A small network was shown many inputs. Here are its activations along a few directions, one row for each input.
In each table, some parts of the input vary, and every possible input appears once, in random order.
A made-up example of a description, with smaller parts first: one of 4 places along a line, together with either a single point or one of 9 places along a line or (one of 3 separate values, together with one of 5 places around a ring).
Shared parts are said once, and a part with two or three values counts as separate values.
In the rows, zero is written as 128.

Other details of the inputs vary at random and push rows far along two fixed directions, the same in every table; ignore that.
These rows show it; all are for the same input, with only those details redrawn:
[137 116 120 168 114  98 112 136 132 131 131]
[124 138 126  81 129 196 107 137 145 133 131]
[129 124 132 169 118  96  83 141 139 148 123]
[136 122 122 146 116 126 112 137 137 130 130]
[134 120 120 145 117 126 111 134 134 130 131]
[134 120 120 144 119 126 110 135 135 130 129]
[135 119 120 144 120 124 110 133 132 129 132]
[126 130 133 143 121 124  83 143 145 149 121]

Rows:
x1: [112 122  83  79 113 150 212 104  99  52 139]
x2: [182  94 100 179 122  95 216 104  87  77 131]
x3: [133 129 137 159 118  98  73 124 129 168 133]
x4: [107 126 111  96 155 179 242  87 114  86 159]
x5: [140 143 167 119 130 146  84 119 143 165 130]
x6: [134 134 139 153 124  78  82 169 119 160 112]
x7: [ 86 135 159 141 159 109 154 116 145 133 133]
x8: [128 137 131  75 131 194  93 127 135 135 149]
x9: [161 103  80  58 132 200 210 135  84  66 157]
x10: [ 95 157 157  38 140 181 145 107 145 118 104]
x11: [126 153 134 103 140 153  79 156 153 153 110]
x12: [103 153 156 134 118  69 122 113 138 145  93]
x13: [145 114 158 166 128 100 116 122 136 132 119]
x14: [130 133 131 134 130 111  79 160 149 147 114]
x15: [ 88 138 119 164 142  85 148 130 137 125 146]
x16: [144 129 156 121 149 143 119 127 135 127 107]
x17: [135 141 124  96 131 154 119 148 112 155 116]
x18: [149 118 142 169 120 105 129 117 128 138 120]
x19: [167  83  77 183 104  99 202 102  87  85 149]
x20: [139 113 118 167 115  98 114 133 128 127 132]
x21: [146 115 162 142 129 126 115 111 121 126 139]
x22: [146 124 112 164 127  94 122 132 120 140 113]
x23: [130 109  78 148 104  72 223  88  82  70 130]
x24: [ 83 131 118 162 142  81 142 134 136 121 150]
x25: [ 72 163 123  65 160 197 147 115 151 147 141]
x26: [127 132 126  58 132 209 101 130 139 125 156]
x27: [ 96 152 131 132 112  68 110 133 139 134 105]
x28: [141 133 163  83 146 173 125 143 119 135 109]
x29: [133 106 119 165 114  95 107 139 133 128 134]
x30: [130 155 159  70 144 186 106 144 122 164 107]
- Changing only one part turns x5 into x26. The same change can be made to x18. Which row results? => x29
- What do these inputs look like to the network? => one of 5 places along a line, together with either one of 2 separate values or one of 4 places along a line
- List by row number the other rows that have the place on the line of 5 in common with x13. => x7, x10, x16, x21, x28
- Change only the place on the line of 5 in x30. List by row number the other rows that result. => x6, x9, x17, x28

Rows:
x31: [119 128 101  69 134 187 166 139 106  98 159]
x32: [119 140 158 173 129  72 118 121 117 168 109]
x33: [148  98 130 141 131 115 189 133  96  94 135]
x34: [116 150 175 126 145 115  89 161 151 159  95]
x35: [155 100  80  83 128 229 130 127 128  93 148]
x36: [186  81 122 196 120  89 120 123 106 113 109]
x37: [136 137 125  61 147 180 181 124 120  88 115]
x38: [127 133 134 167 137  70 145 104 107 146 111]
x39: [142 125 119  86 144 150 181 118  92  92 123]
x40: [112 147 179 133 129 127  84 127 162 151 108]
x41: [119  99 122 185 112  75 131 122 129 114 157]
x42: [167 137 159  91 139 185  66 141 146 165 101]
x43: [ 96 135 125 192 124  72 114 142 152 155 124]
x44: [ 88 151 120 135 136  98 101 135 166 163 116]
x45: [171 103  87 159 111 128 129 136 108 112 160]
x46: [102 142 124  63 128 195 124 113 141 120 162]
x47: [132 119 121 156 133 126 200 107 116 104 122]
x48: [129 112  83 130 130 102 173 128  92  84 149]
x49: [167 137 168 138 130 133  56 144 137 176 107]
x50: [143 111 128 128 123 117 178  86  99  87 137]
x51: [144 111 133 136 131 102 169 131  91 107 124]
x52: [104 155 171 100 151 165 107 128 151 178 111]
x53: [140 140 142 111  90 102  91 136 120 159  70]
x54: [114 141 169  65 134 188 115 108 135 137 127]
x55: [ 89 159 143 111 137 144  74 173 166 153 117]
x56: [164 150 161  69 146 217  96 137 138 160 125]
x57: [138 121  64  86  79 156 165 124  94  89 124]
x58: [134 127 148 165 120  73 133 107 137 116 110]
x59: [178  92  82 171 105 124 128 134 114 106 153]
x60: [101 158 111  53 148 172 119 151 155 118 127]
x61: [114 116 134 177 126  64  99 167 132 145 135]
x62: [116 119 114 157 114  74 121 111 123 116 151]
x63: [174  99  85 158 117 140 158 131 103 103 176]
x64: [120 111  95 135 115 115 172 103 129  72 149]
x65: [117 114 119 187 109  77 137 123 139 100 145]
x66: [ 88 149 132 138 134 107  87 135 147 182 135]
x67: [ 80 152 140 118 139 154  91 144 164 181 132]
x68: [109 134 186 134 132 122  76 126 150 158 116]
x69: [ 98 147 112 165 129  68 108 124 135 158 128]
x70: [124 140 116  72 149 191 199  94 125  99 116]
- Changing only one part turns x31 into x51. The same change can be made to x46. Which row results? => x54
- What do these inputs look like to the network? => one of 2 separate values, together with either a single point or one of 4 places along a line or (one of 3 separate values, together with one of 5 places around a ring)
- Change only the choice among 3 separate values in x48. List by row number the other rows that result. => x62, x69
- Change only the choice among 2 separate values in x59. List by row number the other rows that result. => x42

Rows:
x71: [150  97 122 148 138 138 196 111  99  86 152]
x72: [ 99 137 128 154 116  66  70 147 136 163 120]
x73: [147 111 132 162 115  76 111 136 106 139 133]
x74: [116 106 110 178 130  83 179 121 116  94 147]
x75: [119 141 166 120 131 143  87 121 142 153 136]
x76: [163 104 115 159 126  91 162 138  92 103 141]
x77: [169 107 115 105 127 167 203 109  97  66 131]
x78: [128 127 123 106 139 142 135 152 113 116 128]
x79: [125 143 166 171 111  68  57 129 145 185  89]
x80: [118 126 116 136 126 131 160 104 127 125 147]
x81: [ 98 156 130  72 141 163  98 161 147 153 123]
x82: [138 124 116 114 130 186  71 157 164 141 132]
x83: [ 92 170 163  70 140 162  25 162 161 181 109]
x84: [109 142 129 108 129 133 126 137 143 124 107]
x85: [114 153 135  96 119 148 108 117 150 153 108]
x86: [117 144 131 186 114  42  72 143 133 177 116]
x87: [128 135 111  92 131 170 168 116 128 107 115]
x88: [122 145  98  56 154 206 158 130 126 126 135]
x89: [111 151 160  89 144 181  86 117 159 175 127]
x90: [148 107 124 178 116  64 164 133 110  84 117]
x91: [112 139 119  83 111 160 144 116 137 112 124]
x92: [ 91 161 169 164 151  88  47 150 181 202 104]
x93: [159 103 135 176 107  67 133 114 108 113 118]
x94: [142 128 110  97 126 167 151 117 104 129 135]
x95: [143 112 137 186 137  84 144 118 124 138 133]
x96: [142 142 119  95 146 175 142 135 114 134 125]
x97: [146 116 111  81 118 170 179 106 111  66 139]
x98: [109 123 116 145 121 115 153 113 125 107 153]
x99: [153  98  94 154 102 145 118 128 128 111 150]
x100: [159 102 114 167 124  93 177 107 104 104 111]
x101: [104 141 140  54 142 214 130 113 140 110 152]
x102: [128 104 143 195 134  55 140 137 125 120 137]
- What do these inputs look like to the network? => one of 2 separate values, together with either a single point or (one of 3 separate values, together with one of 5 places around a ring)
- Change only the choice among 3 separate values in x84. List by row number the other rows that result. => x74, x81
- Change only the choice among 2 separate values in x81. List by row number the other rows that result. => x72
